A =
[[126 139 119 113 135 130 121 128]
 [135 121 126 134 121 134 126 134]
 [133 124 126 133 123 131 128 132]
 [126 127 120 118 130 141 122 127]
 [127 128 122 121 130 137 125 128]
 [128 128 128 128 128 128 128 128]
 [128 122 158 125 145 121 126 111]]
Indices start at 1.
The entry just right of 141 is 122
The entry at row 1, column 2: 139
What is the entry directly above the smallest entry?
Answer: 128
What is the entry in the bottom-right corner?
Answer: 111
What is the entry in row 3 and column 1?
Answer: 133
What is the top-right entry?
Answer: 128
The entry at row 1, column 1 is 126
What is the entry just left of the smallest entry?
Answer: 126
The entry in row 2 and column 1 is 135
What is the entry directly above 123?
Answer: 121
The entry directly above the largest entry: 128
The bottom entry of the column that holds the largest entry is 158
The entry at row 1, column 3 -> 119
The entry in the bottom-left corner is 128

X = 120,100,153,129,154
The second entry from the right?
Answer: 129
The centre entry: 153
The entry just left of 100?
Answer: 120
